Each row below holds a small network's activations on one input, seen along a few directions.
Each table varies a few parts of the input and shows all the possible inputs, shuffled.
A made-up example of a description, with smaller parts first: one of 5 places around a ring, together with either a single point or one of 11 places along a line or (one of 2 separate values, together with one of 6 places along a line).
Shared parts are said once, and a part with two or three values counts as separate values.

Other details of the inputs vary at random and push rows far along two fixed directions, the same in every table; ignore that.

A family of inputs:
r1: [-5, -8, -23, -4, 19, -19, -23, 13, 32, 1, 6, 52, -16, -25, -6, 14]
r2: [-19, -32, -17, 2, 13, -7, -13, -4, -6, -1, 34, -17, -13, 16, 9, -27]
r3: [-17, -31, -9, -14, 11, -9, -19, 9, -19, 3, 8, -7, 3, 24, -3, -2]
r4: [-24, -27, -7, -6, 5, -7, -13, 15, -10, -5, 6, -9, 6, 20, -18, -14]
r5: [-21, -33, -10, -14, 14, -8, -17, 13, -17, 2, 9, -10, 8, 17, -4, -5]
r6: [-11, -38, -16, -4, 15, -10, -18, -7, -7, -1, 32, -19, -12, 18, 14, -19]
r7: [25, 43, 1, 12, -12, 8, 20, -2, 9, -1, -24, 26, -4, -28, 7, 22]
r8: [-25, -29, -12, -8, 12, -8, -13, 20, -17, -2, 13, -1, 8, 17, -10, -13]
r9: [10, 8, 36, 8, -11, 29, 28, -12, -16, 18, 3, -43, 6, 13, 14, -7]
r10: [23, 43, 9, 8, -15, 5, 21, -4, 22, -6, -26, 28, 6, -28, -5, 16]
r11: [34, 31, 1, 13, -4, 8, 21, -24, 24, 5, -6, 10, -18, -31, 29, 14]
r12: [2, 16, 20, 8, -22, 16, 30, 2, -28, 0, -23, -28, 17, 19, -8, -6]
r13: [-26, -22, -12, -9, 5, -12, -16, 14, -13, -14, 15, -5, 10, 15, -16, -18]
r14: [7, 16, 18, -1, -25, 11, 18, -16, -33, -1, -23, -30, 11, 24, 2, 0]
r15: [5, 14, 23, -1, -21, 15, 22, -9, -25, -3, -25, -34, 24, 18, -2, -2]
r16: [24, 40, 1, 11, -13, 8, 15, -7, 12, 2, -26, 29, -10, -26, 9, 24]
r17: [26, 37, 21, 21, -4, 17, 24, -7, 30, 14, 5, 16, -12, -33, 9, 11]
r18: [5, -4, -28, 7, 24, -15, -13, 0, 38, -7, 31, 33, -24, -32, 10, -4]
r19: [-20, -30, -7, -13, 10, -8, -15, 14, -10, -5, 5, -16, 12, 16, -13, -9]
r20: [-22, -26, -11, -16, 7, -12, -20, 7, -13, -11, 11, -13, 11, 14, -10, -12]
r21: [4, 11, 35, 17, -15, 29, 30, -12, -17, 19, 4, -37, 1, 16, 8, -13]
r22: [-20, -29, -15, -14, 13, -8, -22, 13, -18, -5, 11, -13, 7, 13, -2, -6]
r23: [21, 42, 6, 10, -18, 3, 16, -13, 18, -3, -26, 29, -7, -26, 1, 18]
r24: [-4, -2, -18, -5, 13, -21, -25, 9, 41, -11, 4, 47, -6, -26, -16, 7]
r25: [12, 9, 36, 10, -13, 23, 24, -15, -18, 20, 2, -41, 0, 19, 13, -5]
r26: [5, -4, -18, -11, 16, -23, -30, 4, 39, -9, 3, 44, -5, -24, -12, 14]
r27: [5, -7, -20, -9, 18, -21, -26, 9, 36, -4, 1, 42, -12, -24, -11, 17]
r28: [9, 14, 14, 1, -20, 16, 17, -10, -38, 3, -23, -31, 7, 23, 11, 6]
Description of these inputs: one of 4 places along a line, together with either one of 2 separate values or one of 5 places around a ring.
Changing only the place on the line of 4 turns r12 into r19. The same change can be made to r17. Which row results?
Answer: r9
Which other rows does r9 become when the choice among 2 separate values takes its other values? List them by row number.
Answer: r11
Which other rows agree with r14 in the place on the line of 4? List them by row number.
Answer: r3, r6, r25, r26, r27, r28
Which other rows does r24 become when the place on the line of 4 takes its other values? List them by row number.
Answer: r10, r15, r26
